Each row below holds a small network's activations on one input, seen along a few directions.
In each table, some parts of the input vary, and every possible input appears once, in random order.
A made-up example of a description, with smaller parts first: one of 4 places along a line, together with either a single point or one of 11 places around a ring or (one of 2 separate values, together with one of 8 places around a ring).
Shared parts are said once, and a part with two or three values counts as separate values.

Other details of the inputs vary at random and push rows far along two fixed directions, the same in every table; ignore that.

A family of inputs:
row 1: [ -7  -8 -29  48  -3 -38  31 -36  62  27 -35 -17  43   0]
row 2: [-47  12 -17 -15  -5   2  38 -16 -36  11 -26  23  42  11]
row 3: [ -5 -23 -30  32 -15 -31   9 -30  46  18 -19 -45  34   5]
row 4: [ 43 -12   3  19   6 -10 -44  -6  33  14  25   4 -19   5]
row 5: [-28  36  20 -25  14  14  20   5 -55  -1 -10  53  12  -8]
row 6: [-16  54  19 -42 -17  43  35  18 -62 -11 -24  42  -3  -9]
row 7: [ 21  37  40 -27  10  37 -35  38 -66 -18  21   7 -43   0]
row 8: [-40  34  -1 -33 -32  20  55  -9 -36  -4 -65   4  16   6]
row 9: [ 41 -25  10  32  10 -19 -53   5  37   9  55 -46 -17   7]
row 10: [ 11 -12  -7   0  -3  -5 -26  -7  13  12  18  -8 -11  12]
row 11: [  8 -12  13  -4   1  -7 -32 -17  15   9   3 -16 -21   3]
row 12: [ 39 -26   7  18  14  -5 -71  -3  21  10  39 -18 -27  13]
row 13: [-18 -13 -26  36   0 -38  14 -41  52  25 -54   4  39   7]
row 14: [-27 -22 -37  15 -24 -30  31 -54  47  23 -56 -26  39  16]
row 15: [ 39 -30   9  11  -3  -2 -59  -5  33   3  36 -19 -24  14]
row 16: [-19  19   4 -28   5  23   0  22 -64   0  28  35   3   7]
row 17: [ 26  -4  14 -16  14  23 -12  56 -50 -20  75   6 -34  15]
row 18: [ 67 -44   6  53  28 -25 -52  17  46  12  45 -29 -36   4]
row 19: [ 23 -33 -10  31  14 -20 -18  12  13   7  21 -35 -12  15]
row 20: [  4  33  14 -20   3  30   7  44 -59  -4  65  36   0 -15]
row 21: [-48  38  -3 -17 -33   6  62 -13 -32  -3 -84  27  34 -11]
row 22: [ 33 -14  19  21  14 -15 -52 -14  30  14   7  -2 -22  -6]
row 23: [ 35  -6  19 -13  13  23 -27  55 -39 -30  88   7 -46  16]
row 24: [-18  35   9 -21 -25  15  31  -6 -20 -11 -45  20   0  -4]
row 25: [-42 -36 -44   3  -5 -18  39 -37  80 -18 -69 -39  30 -26]
row 26: [-39  28  17 -37   4  19  16   2 -71  -7  -2  32   7  -4]
row 27: [-16 -26 -10   7 -21 -24   2 -44  46  19 -54 -25  21   3]
row 28: [ 13   4  18   8   3   0 -25  -4   9   4 -34 -31 -15   5]
row 29: [ 47 -23  11  22   5 -10 -63  -3  42  10  40  -4 -33   6]
row 30: [-50  17  -1 -26  -1  -3  34 -23 -38   8 -43  17  33   3]
row 31: [ 23  -7  -6  18  11 -11 -28  -1  16  21   3  14   2   6]
row 32: [-23  37   1 -14   2  13  35  26 -55  -5  31  41  19  -7]
row 33: [-28  43   7 -16 -11   5  51  -6 -30   0 -64  20  18  -5]
row 34: [ 34 -14   3  24  11 -13 -44  -4  29  16  19   6 -12   6]
row 35: [-31  33  -3 -29 -11  14  36  21 -48 -15  39  17   7   4]
row 36: [ 58  -5  28  11  -5   7 -58  -1  39  -1   5 -25 -48  -1]
row 37: [-46  -1 -41 -11 -24  -2  86  -8 -41  -6 -29  10  39  10]
row 38: [-28  47  19 -46 -23  44  31  12 -63 -21 -20  19 -10   0]
row 39: [-17 -19 -32  40  -9 -35  26 -42  51  17 -32 -43  44  10]
row 40: [ 59 -33  -3  50  39 -29 -45  21  38  17  29 -27 -25  11]
row 41: [ 56 -30  -6  40  22 -17 -33  17  23  12  30 -16 -19   2]
row 42: [-29  -5 -13  12 -33 -10  30 -44  42   5 -94 -40  23   5]
row 43: [-24   5 -23  -6 -11  -2  74   4 -25   0 -17  29  28  -2]
row 44: [  1 -43 -33  40   1 -34  15 -23  43  13 -33 -46  25  17]
row 45: [-29 -38 -41  14   4 -11  17 -27  75 -18 -62 -35  28 -29]
row 46: [ 30 -15   0  42   9 -18 -32   3  34  16  38 -16 -11  -8]
row 47: [-20  29   6 -12 -26   9  34 -18 -21  -4 -59  15  10 -11]
row 48: [ 35  27  27 -16  10  19 -33  51 -29 -18  96  22 -34   0]
row 49: [ 15  11  17 -21   8  22  18  47 -44 -20  60  36 -14   5]
row 50: [-32  21   6 -21 -18   9  29 -21 -16  -4 -23  36  10  -6]
row 51: [ -6 -21 -25  23 -29 -30  14 -34  56   4  -8 -43  24   6]
row 52: [  3 -27  -5   6  48  -2 -35  15  40 -15  -2 -32  -6 -26]
row 53: [ 36 -39   3  15  53  -2 -74  19  56 -18  25 -44 -31 -26]
row 54: [ 11 -30  -6   1  31   7 -28   4  46 -24   5 -32 -13 -28]
row 55: [ 36  -2  17  -9  19  24 -14  57 -34 -13  68  25 -29   7]
row 56: [-25  33  19 -25   8  19  18   4 -56   0  -5  53   8 -11]
row 57: [-31 -28 -12  16 -20 -27   8 -52  41  14 -63 -26  29   4]
row 58: [ 16  21  17 -16  14  12 -25  46 -36  -8  79  -1 -25   4]
row 59: [ 38 -25  17   4   1 -14 -59 -17  41   3  13 -29 -33   8]
row 60: [ 14  29  36 -29  17  29 -26  20 -44  -6  42  42 -30  -2]
row 61: [-35  44  22 -49 -27  36  28  14 -54 -28 -22  24  -7   9]
row 62: [-23  34   2 -31  -3  24  26  17 -57   1  14  60  12  -2]
row 63: [ 20  -1  19 -38  31  52 -41  53 -24 -47  68  10 -41 -31]
row 64: [-13 -23  -6  16 -21 -37  11 -49  59  26 -61  -8  20 -11]
row 65: [-39  31 -25  -8 -20  -5  70 -10 -20   0  -4  27  28  -7]
row 66: [-33 -10 -24  -6 -18  -1  63   1 -28  -2 -12  -2  22   9]
Each input here is: one of 6 places along a line, together with either a single point or (one of 2 separate values, together with one of 5 places along a line).
Question: Changing only the place on the line of 6 turns row 60 into row 56. The same change can be made to row 10. Which row results?
Answer: row 16
Question: Which other rows agree with row 27 in the place on the line of 6? List them by row number.
Answer: row 6, row 8, row 14, row 20, row 43, row 54, row 58, row 62, row 64, row 66
Question: Which other rows does row 37 become when the place on the line of 5 takes its other values? List them by row number.
Answer: row 9, row 12, row 42, row 57
Question: Which other rows does row 31 become when the place on the line of 6 takes its other values? List them by row number.
Answer: row 4, row 13, row 29, row 34, row 62
Question: Which other rows does row 2 become when the place on the line of 5 takes its other values? List them by row number.
Answer: row 28, row 30, row 39, row 44
Question: Which other rows does row 50 become when the choice among 2 separate values takes its other values? List them by row number.
Answer: row 59
